These are the activations of a small neural network, seen along a few directions. Each row is one input.
Each table varies a few parts of the input and shows all the possible inputs, shuffled.
Descriptions start from the smaller parts, as in this example, which fits no table here: line(4) and (point or line(9) or (values(2) and ring(5))).
Shared parts are said once, and a part with two or three values counts as separate values.
In the rows, 128 means zero.

Other details of the inputs vary at random and push rows far along two fixed directions, the same in every table; ignore that.

Rows:
row 1: [119 136 147 116 140 110 123 126 120 145 127 135]
row 2: [114 144 135 116 144 137 112 146 164 140 152 102]
row 3: [134 149 135 102 151 110 129 112 110 149 135 137]
row 4: [166  93 111 145 105 120 156 115 109 104 119 148]
row 5: [137 125 142 125 137  81 144 125  99 132 115 163]
row 6: [107 130 102 157  99 182 116 143 112  93 126  95]
row 7: [136  96 116 142 107 185  91 118 129 131 123 106]
row 8: [178  89 116 170  67 165 133 107 117 109  94 148]
row 9: [120 159 155 118 191  60 181 131  94 115 146 148]
row 10: [182  80 120 177  77 149 156 113 123 116  90 164]
row 11: [131 145 143 111 169  84 163 111 114 134 139 140]
row 12: [133 135 141 124 147  83 169 115 124 141 124 149]
row 13: [142 146 144 113 163  81 148 111 102 145 127 160]
row 14: [ 98 155 140  88 160 118 112 120 126 163 147 112]
row 15: [171  77 122 167  85 162 145 128 135 107 113 143]
row 16: [ 80 155 131  98 151 159  67 145 164 158 153  82]
row 17: [134  94  91 160  78 201 104 153 129  86 134  90]
row 18: [119 154 137 105 151 117 109 131 133 152 134 127]
row 19: [135 140 140 117 160  66 161 132 123 128 135 155]
row 20: [123 139 141 128 141  77 153 127 128 132 123 145]
row 21: [122 142 137 110 157 104 141 138 146 140 142 133]
row 22: [124 147 136 115 149  75 158 108 109 132 126 135]
row 23: [105 146 149 153 187  74 202 128  63 106 118 145]
row 24: [141 108 102 147  74 185 103 125 150 125 116 108]
row 25: [ 33 170 114 122 156 176  94 169 148 126 156  55]
row 26: [128 133 133  94 154 113 135 117 128 126 134 127]
row 27: [141  84 120 149  74 200  91 136 144 136 123 110]
row 28: [176  89 116 162  88 139 161 104 114 121  97 160]
row 29: [140 153 142 118 154  75 160 105 108 142 123 165]
row 30: [164 111 112 146  90 128 135 105 105 112 108 149]
row 31: [156  68 108 174  60 190 126 121 150 115 105 119]
row 32: [112 147 140 101 173 102 114 129 125 146 140 125]
row 33: [121 142 135 152 141 124 168 126  86 107 117 131]
row 34: [ 91 166 130  93 142 168  72 141 167 166 156  88]
row 35: [146  93 105 150  78 159 128 122 136 119 110 120]
row 36: [130 101 105 138 102 176  82 121 124 121 125 102]
row 37: [135 149 137 122 146  67 158 119 120 137 125 161]
row 38: [125 137 132  86 160 107 138 119 130 131 139 128]
row 39: [150 117 136 125 156  93 153  99  83 126 116 156]
row 40: [174  78 111 172  58 176 121 128 140 111 101 148]
row 41: [173  94 121 157  91 132 125 128 113 111 109 161]
row 42: [ 95 148 148 156 173  70 179 157  88  98 125 144]
row 43: [139 148 140 108 154  97 138 104  98 141 127 145]
row 44: [125 162 143 112 152  89 142 108 120 145 128 146]
row 45: [137 145 144 126 144  84 157 118 124 139 122 153]
row 46: [135 133 140  96 169  79 156 119 122 124 132 150]
row 47: [ 79 157 132  95 153 168  67 140 164 162 158  78]
row 48: [ 92 183 150 130 176  61 161 145  98 113 136 135]
row 49: [122 134 129 113 146 126 132 124 145 141 152 114]
row 50: [157  89 120 153  97 133 159 112 123 121 108 143]
row 51: [124 162 135 105 149 102 136 108 124 150 134 136]
row 52: [ 39 197 136 103 166 171  89 165 169 152 171  59]
row 53: [128 118 127 131 132 122 108 134 125 127 129 134]
row 54: [141 109 135 133 115 136 131 111 105 132 113 136]
row 55: [126 142 140 123 150  65 161 125 124 136 127 152]
row 56: [ 80 164 128  88 155 160  90 151 189 163 172  80]
row 57: [172  75  98 165  57 190  98 118 117 102 103 129]
row 58: [ 97 146 154 154 180  78 185 150  89 103 124 141]
row 59: [ 88 168 125  97 138 153  66 148 166 156 155  93]
row 60: [168  57  99 187  69 202 139 140 116  78 109 131]
row 61: [ 81 172 127  92 140 161  88 143 189 173 162  84]
row 62: [150 137 140 136 129  94 149 114 112 127 111 163]
row 63: [143 128 136 110 153  73 151 126 116 109 123 158]
row 64: [125 135 139 161 131 122 161 145 101 101 112 139]
row 65: [ 80 180 125  98 136 144  73 144 176 156 157  92]
row 66: [134 144 143 136 166  54 176 143  89  99 128 163]
row 67: [ 86 151 127  81 146 165  82 146 184 145 160  81]
row 68: [118  97 119 143  80 210  73 137 159 143 131  92]
row 69: [ 57 165 146 133 185 126 144 160 127 129 147  98]
row 70: [132 137 146 127 148  78 170 112 118 139 120 150]
row 71: [123 153 152 124 181  63 174 139 100 108 141 148]
row 72: [147 120 132 108 145  80 151 132 122 108 123 158]
row 73: [159  97 113 148 105 128 147 116 114 102 121 140]
row 74: [137 127 140 131 143  93 127 124 100 121 119 149]
row 75: [130 128 135 102 146 110 132 132 140 121 130 134]
row 76: [122 112 109 131  79 223  54 155 183 145 140  87]
row 77: [117 137 138 125 136 108 140 130 145 142 126 129]
row 78: [151  96 111 139 109 138 114 107  97 109 112 132]
row 79: [131 129 129 131 118 130 128 131 153 143 129 131]
row 80: [190  70 112 181  62 165 155 105 118 105  85 159]
row 81: [147 124 138 105 159  78 159 125 121 118 123 158]
row 82: [114 103 106 133  74 206  66 132 146 133 133  83]
row 83: [ 74 162 133  97 137 151  66 151 166 159 157  87]
row 84: [ 77 159 131  88 158 162  70 142 166 166 161  81]
row 85: [114 143 147 105 152  96 128 128 119 153 132 139]
row 86: [141 142 139 132 136  79 154 120 120 131 120 159]
row 87: [ 82 174 116  77 144 159  65 137 157 162 163  80]
row 88: [132 107 112 144  99 163 106 148 162 117 133 117]
row 89: [173  79 118 153  85 131 142 107  79 109  95 157]
row 90: [123 122 106 140  76 187  74 145 174 132 135 105]
row 91: [176  86 104 165  60 162 135 116 121 109  97 140]
row 92: [ 92 148 131 109 132 144 105 146 179 157 147  94]
row 93: [145  88  99 127  77 194  88 133 152  97 128  92]
row 94: [186  67 104 139  82 143 143 116 108  80 103 148]
row 95: [184  86 105 170  65 146 139 102  99  94  92 158]
Each input here is: line(5) and (values(3) or (values(2) and line(8))).
Q: Changing only the line(5) part turns row 35 into row 12. The same change can be made to row 91. Which row results?
A: row 61
Q: Changing only the line(5) part turns row 27 into row 85. The same change can be made to row 46. Which row results?
A: row 81
Q: Changing only the line(5) part turns row 30 into row 29. The same change can be made to row 95. Which row results?
A: row 44
Q: Change only the values(2) part in row 11. List by row number the other rows that result.
A: row 49
Q: Change only the line(8) part in row 16. List by row number the other rows that result.
A: row 1, row 2, row 18, row 45, row 62, row 75, row 77
Q: Change only the line(5) part in row 43. List by row number the other rows that result.
A: row 18, row 34, row 57, row 59
Q: Change only the line(8) part in row 51. List by row number the other rows that result.
A: row 3, row 14, row 28, row 38, row 39, row 49, row 50
Q: Change only the line(5) part in row 23. List by row number the other rows that result.
A: row 25, row 42, row 58, row 69

Rows:
row 96: [161  90 112 158 113 122 180 146  90  65 118 146]
row 97: [125 149 130  70 163  87 109 123 142 131 142 126]
row 98: [133 128 143 161 135  93 141 134  68 108 120 153]
row 99: [ 68 146 138 136 120 180  81 156 162 162 145  83]
row 100: [131 173 164 107 167  51 143 103 112 195 126 174]
row 101: [191  97 130 109 142  77 154 103 112 105 122 173]
row 102: [115 171 165 148 172  50 183 129  82 148 129 166]
row 103: [ 84 114 106 127 113 212  42 162 160 125 155  65]
row 104: [160  56 122 179  88 165 151 131 128 103 101 147]
row 105: [113 167 156 121 181  57 215 131 111 120 138 143]
row 106: [146  71 115 191  81 198 116 138 142 122 111 125]
row 107: [135 151 123 121 121 114 120 113 157 154 131 139]
row 108: [157  97 130 122 108 116 109 124 131 111 110 139]
row 109: [110 122 111 149 120 136 149 148 107  79 130 114]
row 110: [ 87 117 105 179  65 236  98 170 183 117 138  73]
row 111: [ 59 198 127  29 190 161  64  91 103 180 179  41]
row 112: [142  93 117 192  95 135 205 133 112  92 100 142]
row 113: [222  59 135 146  83 103 190  97 118 109  82 201]
row 114: [ 61 204 147 131 170 129 119 155 155 160 148  99]
row 115: [ 90 197 143  70 173  91  80 110 136 172 137 109]
row 116: [129 155 149  75 175  36 174 112 135 155 135 160]
row 117: [ 34 191 125  76 177 164  95 171 210 166 183  49]
row 118: [179 115 144 106 146  75 172  99 136 135 129 183]
row 119: [164  40 108 181  71 183 146 147 135  95 105 140]
row 120: [155 100 122 139 108 184 138  59  80 148  94 116]
row 121: [164 141 117 122 120  86 132  91  93 127 113 155]
row 122: [147 110 115 145  72 158 103 110 151 155 103 135]
row 123: [118 150 150  88 149  78 142 120 159 158 131 138]
row 124: [143 128  99 145  70 180  96 113 168 157 119 111]
row 125: [130 109 104 135 126 164 117 156 141  91 139 107]
row 126: [136 120 101 132  83 193  60 133 176 127 129  94]
row 127: [125 167 151  89 164  66 110 111 103 165 131 158]
row 128: [ 87 129 106 155  93 194  98 170 139  91 144  78]
row 129: [ 86 147 134 127 150 143  79 144 115 129 139 104]
row 130: [120 133 142 102 180  85 137 136  92 113 144 136]
row 131: [113 149 133 154 140 119 130 147  95 106 128 135]
row 132: [155  72 110 148 110 155 137 140 115  78 114 136]
row 133: [188 105 135  99 131  87 149 109 109 109 117 172]
Q: What is each input in this table made of?
A: values(2) and (point or line(8) or ring(10))
Q: Changing only the values(2) part turns row 116 into row 97. The same change can be made to row 124. Which row results?
A: row 121

Rows:
row 134: [100 162 131 105 139 145  87 137 152 158 153 101]
row 135: [117 142 140 120 138 105 137 123 128 149 122 139]
row 136: [125 167 148 146 178  43 187 130  75 111 123 162]
row 137: [146  98 120 151  94 154 124 116  99 116 109 137]
row 138: [103 142 114 103 141 153  97 131 146 149 146  86]
row 139: [126 123 140 132 145 116 149 134 137 128 126 133]
row 140: [123 115 113 128 102 171 110 131 168 146 136 108]
row 141: [143 114 132 131 126 138 133 112 101 129 119 130]
row 142: [135 115 126 123 126 138 133 121 114 118 133 125]
row 143: [129  85 116 156  90 185 112 155 168 112 121 111]
row 144: [112 130 117 116 111 159 104 150 169 132 143 107]
row 145: [ 93 170 139  94 169 120 112 122 121 162 145 106]
row 146: [130 104 116 135  98 183 110 143 170 128 133 108]
row 147: [166 100 138 194 116  84 219 115  79  87  85 180]
row 148: [121 161 148  96 177  55 156 121  97 125 133 148]
row 149: [124 152 131 111 151 102 122 124 130 142 140 131]
row 150: [108 132 112 115 123 150  87 132 149 134 140  97]
row 151: [ 90 176 146  82 181  95 120 120 115 152 146 111]
row 152: [165  74 123 171  95 138 150 142 129  98 101 155]
row 153: [100 178 136  87 174  78 118 132 136 150 149 124]
row 154: [ 96 173 132  82 166 107 109 129 135 138 149 109]
row 155: [106 149 127 105 137 146  92 149 162 141 150 101]
row 156: [ 84 143 128 105 148 148 101 148 144 135 153  93]
row 157: [149 126 146 130 140  70 174 106  97 129 110 168]
row 158: [116 134 121 131 106 170  98 134 158 156 135 111]
row 159: [140 121 144 134 156  70 163 122  86 106 117 160]
row 160: [174  94 115 154  85 138 135 128 118  97 101 155]
row 161: [108 140 129 122 120 147  91 129 131 140 133 112]
row 162: [ 95 181 149  88 177  81 115 129 129 156 146 125]
row 163: [113 131 130 132 135 146 106 149 153 129 143 114]
row 164: [123 148 131 108 151 101 138 119 138 147 138 133]
row 165: [ 91 152 117  95 142 141  96 134 145 148 150  89]
row 166: [112 139 120 113 131 146  96 123 143 142 145 104]
row 167: [130 117 131 140 137 124 140 135 141 127 127 132]
row 168: [129 116 131 137 136 130 127 131 117 115 130 128]
row 169: [111 141 124 125 113 154  83 142 149 144 131 110]
row 170: [156 103 113 148  85 179 102 131 148 110 120 122]
row 171: [126 107 115 141  92 178  85 129 137 124 124 104]
row 172: [108 138 114 104 128 161  96 131 143 127 142  93]
row 173: [158  81 114 167  58 186 111 129 147 113 111 132]
row 174: [143 140 135 117 153  89 150 105  97 121 123 143]
row 175: [160  67 106 203  69 180 166 133  81  70 100 143]
row 176: [156 122 148 135 140  81 176 101  98 130 112 168]
row 177: [126 119 135 127 153 125 139 129 110 121 125 125]
row 178: [ 97 162 123  86 161 136 110 125 137 143 152  97]
row 179: [147 129 131 140 125 107 133 119 105 139 115 149]
row 180: [148 108 128 142 107 144 122 113 107 123 122 135]
row 181: [168  76 122 156  87 137 154 132 130 104 101 154]
row 182: [145 123 125 142 115 104 146 120 113 137 111 152]
row 183: [121 106 118 145 105 167  93 163 157 115 128 107]
row 184: [154 119 137 129 138  63 181 107 101 123 110 171]
row 185: [137 103 102 141  85 163 108 135 163 127 124 112]
row 186: [121 150 142 114 149 109 132 115 132 149 136 132]
row 187: [140 135 139 118 151  91 150 117  99 118 127 145]
row 188: [185  64 124 185  66 160 151 115 115 120  86 163]
row 189: [130 122 119 120 115 161 125 126 158 134 136 117]
row 190: [116 131 120 119 117 164 106 143 170 137 146 105]
row 191: [151 140 138 117 148  64 175 111 103 118 117 167]
row 192: [156 118 139 183 133  73 213 119  77  93  99 185]
row 193: [131 117 124 146 104 170  96 121 126 132 125 116]
row 194: [121 155 147  95 175  64 162 119  93 126 134 143]
row 195: [127 143 128 111 136 131 128 123 150 136 137 122]
row 196: [ 72 192 144 113 192  86 144 137 103 128 148 115]
row 197: [117 126 113 117 106 165 110 138 167 134 134 107]
row 198: [170  81 114 162  73 150 125 139 125  91 111 150]
Q: Changing only one part turns row 181 into row 148. The same change can be made to row 146. Which row results?
A: row 187
Q: What is each input in this table made of?
A: line(5) and (point or (values(2) and line(6)))
Q: Change only the line(6) part in row 185. List by row number the other rows that result.
A: row 144, row 152, row 173, row 182, row 191
Q: Change only the values(2) part in row 179. List by row number the other rows that result.
A: row 169
Q: Change only the line(5) part in row 156. List by row number the other rows that result.
A: row 143, row 152, row 159, row 183
